Each row below holds a small network's activations on one input, seen along a few directions.
In each table, some parts of the input vary, and every possible input appears once, in random order.
A made-up example of a description, with smaller parts first: values(2) and (point or ring(11) or (line(6) and ring(8))).
Shared parts are said once, and a part with two or three values counts as separate values.

Other details of the inputs vary at random and push rows far along three fixed directions, the same in every table; ignore that.

Rows:
r1: [ -3  51  42   3  18 -34  37 -45  13   5 -28  30]
r2: [ -5 -33  34 -57 -12  44 -12 -52  52  47   2   7]
r3: [  40  -90   69   29  -33  -38  -12   45  -54 -106   -5  -50]
r4: [  13  -31 -100  -31  -19   62  -38  101   18   36   51   26]
r5: [  6 -68  33 -99 -19 120 -30 -52  78  41  17  11]
r6: [ 14   7 -15 -12   6   7 -12 -16  21   8 -10  18]
r7: [  43  -71   18 -110  -24  103  -32  -61   70   38    5   19]
r8: [ -8  19  28  10   3 -14  21 -36  13  15   0 -10]
r9: [ 13 -92  71  32 -21 -17   2  47 -71 -95   2 -65]
r10: [ 11 -54  47  27 -21 -43   4  11 -41 -43  -4 -60]
r11: [ -13   -6 -123  -30  -50   83  -65  108    4    8   27   18]
r12: [ -30   61 -109   46   27   12  -29   52  -18   22   -8    4]
r13: [-18  88 -67  73  28 -44 -10  47 -23   3 -22  35]
r14: [-24  45 -92  29   9  10 -52  49  13  45  -4   7]
r15: [ -22   78 -114   34   15   25  -41   33   19   60    7   14]
r16: [-16  91 -42  50  39 -60   8  -2 -24   9 -20  30]
r17: [ 38 -55 -28  43 -20 -13 -44  84 -83 -69   4 -41]
r18: [-21  13  38 -22   6  -4   4 -46  37  33  -6   6]
r19: [  8 -52  57  44 -23 -32  10  13 -39 -50  10 -47]
r20: [ 39 -96  65  28 -29 -32  -9  36 -79 -93   3 -42]
r21: [  31  -25 -117    3  -20   81  -85   95   -8   17    2   13]
r22: [ 57 -92  58  25 -33 -25   7  38 -75 -87  -7 -57]
r23: [ 34 -93  61   4 -27 -41  38  62 -61 -70  41 -36]
r24: [-34  49  40   2  30 -22  41 -48  10   4 -20   6]
r25: [-21  45  23  -1  32 -23  49 -61  -3  12 -16  -7]
r26: [   7  -18 -112   11  -25   83  -87   83    9   32   22  -11]
r27: [-16   4  45 -38  -2  11   0 -48  48  33  -8   4]
r28: [ 30 -98  61  26 -37 -36  -6  37 -64 -73   4 -86]
r29: [ -7  44  35   4  23 -43  27 -55  20  -1 -18  28]
r30: [ -2  41  33   8  19 -34  42 -54   5  12 -23  33]
r31: [ -9  52  42  -4  24 -38  24 -52   5   1 -19  29]
r32: [-10  41 -81   1  10 -15  14  63  15  36  36  37]
r33: [   6  -64   35 -102  -22  121  -30  -49   82   39   13    8]
r34: [-17  35  27 -17  20 -54  77 -25  -4  21  16  39]
r35: [  29  -64   38 -113  -18  108  -41  -50   58   37   10   36]
r36: [  7  44  20  -1  23 -44  36 -66  11   4 -18  12]
r37: [-35  81 -65  90  14 -44 -21  60 -18   0  -3  -2]
r38: [-30  37  30  16  23 -29  41 -61  15  11  -7   6]
r39: [-25  43  29   3  33 -23  47 -56   3  11 -19   0]
r40: [-42  68 -78  82  33 -35  -9  53 -40  -5 -11   4]
r41: [ 13 -66 -31 -15 -22  72 -49  42   6  -8  15 -26]
r42: [-25  47  44  17  14 -33  32 -52  21  18  -3   5]
r43: [ -4   1  23  18   8 -24  29 -28 -15 -19  -2 -33]
r44: [  6  45  31   4  21 -35  44 -53   5  12 -27  24]
r45: [ -5  38  28   7  21 -44  32 -61  16   3 -17  28]
r46: [-23  17  13 -34 -19 -30  44 -15   6  -7  -8  15]
r47: [ 11  16  20 -33  12   2  13 -59   9  20 -10  21]
r48: [ 16 -69  17 -79 -21  98 -20 -45  50  29  14 -11]
r49: [ -6  33 -81  29   5 -40   9  90 -17   4  43  13]
Description of these inputs: values(2) or line(5) or (line(6) and (values(3) or line(4))).
A walk changes only the line(5) part. It starts at r49 and steps to r32. List the rest of the walk in order.
> r4, r23, r34

Rows:
r50: [ -3  15  -5 -44   5  43  16 -42  54  65   8  34]
r51: [ -3  13  31   6  13 -17  26 -21 -17 -20  -9   9]
r52: [ -6  21  25   8   2 -34  15 -28   2  -4 -19   5]
r53: [ -6  28   3 -23  24  25  12 -51  19  35  -6  33]
r54: [  7   4 -37  12   2   9 -21  13 -12   5 -14   1]
r55: [  8  12 -31   4  -1   8 -23  22 -12   4 -16   2]
r56: [ 19 -32  22 -10 -26  -8   6  11 -26 -24  13 -22]
r57: [ -9  14  22   4   1 -28  13 -26   9  -9 -17   8]
r58: [  2  13  17 -10   4 -11  15 -29   2  -3 -21   7]
r59: [ -4   1 -39  13  15  -9 -10  34  -7   6  14  -7]
r60: [-34  25  20  10   7  -1  24 -30   7  -3  -9 -45]
r61: [-10  12 -24  25  -2  -2 -30  34   6 -11   4   9]
r62: [-45  14  29  28   5 -14  20 -34  -3  10  -5 -25]
r63: [  7   4  25  14  10 -27  41 -15   2  -1   5  -8]
r64: [ -1   7 -25  32   2  -1 -32  25  -4   3   5   0]
r65: [  8 -54  17 -16  -9   6  -3  15 -13  -8  16 -18]
r66: [ 11 -27  11   2 -11  -5  -4  12 -17 -38 -15 -11]
r67: [ -6  13 -23  26  -2  -2 -32  33   1  -5   3   6]
r68: [ 37 -97  36 -54 -43  49 -10  -7  -4 -17  25 -27]
r69: [ -7  13 -44   8 -11  -5  -7  32  -7 -12  11   6]
r70: [ -6  27  -6 -43   9  35  -6 -65  55  65 -12  35]
r71: [ 17 -29  21  21  -2  -7 -15   8  -5 -24   9 -23]
r72: [ 41 -93  24 -59 -16  90 -30  -6  12  -9  15 -11]
r73: [  9   0  12   3   6 -10   2 -28  10   4 -10  -6]
r74: [ -8   9 -33  17  -5   1   1  46   2  -4   7  10]
r75: [  7 -39  30 -13 -10 -13   4  23 -23 -17  11 -21]
r76: [ -7  12 -32  16   9  11 -14  32 -15 -17  -2  17]
r77: [  1  13 -21  19  -5  -7   3  41 -11   7   6   2]
r78: [ -2  26  29   5  18 -18  24 -24 -19  -6 -10  10]
r79: [ -7  20 -59 -40  -4  69 -21  15  55  63  12  43]
r80: [  8   9 -48  16  -1  -5  -8  23 -10  -1  15  -8]
r81: [  2  13 -28  19  -6  -5 -30  30 -11   4 -11   0]
r82: [-10 -20  37 -21   1 -20  25  -8   2 -16   7  -2]
r83: [ -2  14  20  -4  -7 -32  33 -22  -9 -13   4  -1]
r84: [ -4  26  37  13   7 -31   8 -22   3   2  -5   3]
r85: [-14   6 -34   6   4  -9 -11  43  -8   2   9   4]
r86: [ 12   8  19  10  15 -26  22 -34  -8 -11 -18 -11]
What is each input in this table made of?
> values(2) or (line(5) and (values(3) or line(4)))
Change only the line(4) part in r53. List by row number the other rows that result.
> r54, r64, r70
Change only the values(3) part in r83. List by row number the other rows that result.
> r79, r85
Change only the values(3) part in r69. List by row number the other rows that result.
> r74, r82
A walk changes only the line(4) part. It starts at r72 and steps to r86. List the rest of the walk in order.
> r73, r71

Rows:
r87: [ 12 -23 -27  12 -12 -17  -4  37 -39 -18  11 -28]
r88: [-13  40 -48  75  12 -65   8  80 -64 -52 -12  -1]
r89: [-30  87  -4 -73  39  35  34 -92  70  83 -11  94]
r90: [-37  95  16 -57  27   8  43 -99  96 107   0  60]
r91: [-37  67 -66  40  24 -21 -16  35  27  44  14  25]
r92: [ 30 -99  -8 -72 -24 106 -38  11  39  32  40 -16]
r93: [ -42   66 -102  -21   11   37  -25   28   30   54    5   36]
r94: [  2 -52 122   5  -6   6   5 -86 -15 -54 -43 -56]
r95: [  4 -36  -8  29 -27 -39 -19  65 -41 -43   9 -30]
r96: [ 35 -48 112 -14 -12 -53  77 -70 -22 -51   2 -35]
r97: [  7 -26 -16   8 -19  11  -7  51 -19 -43  12 -16]
r98: [ 11 -36  -9  18 -15  62 -98   6  12  -4 -28 -27]
r99: [ 33 -92 -10 -77 -37 107 -32  13  29  35  31 -16]
r100: [ 20 -21 -14  11 -16 -13 -22  53 -15 -25   1   7]
r101: [ -4 -61 103 -29 -23  -8  60 -37 -11 -32   8 -34]
r102: [-15  90 -63  31  29 -34 -14  22   6  36  -7  67]
r103: [  8 -98   6 -72 -31 109 -38  29  36  14  39 -15]
r104: [  3  57  56 -14  36 -66  86 -99   9  17 -20  27]
r105: [  0  28  87  85  30 -89  34 -82 -54 -57 -55 -60]
r106: [ -3  40 -52  52   0 -40 -15  57  -9 -16   2   7]
r107: [ 16  22 -74  64  14 -37 -20  78 -66 -27   1  11]
What is each input in this table made of?
> values(3) and (point or line(6))
Changing only the values(3) part turns r87 into r93. The same change can be made to r104. Which row results?
> r88
A walk changes only the line(6) part. It starts at r102 and steps to r100. List the rest of the walk in order.
> r106, r95, r90, r91
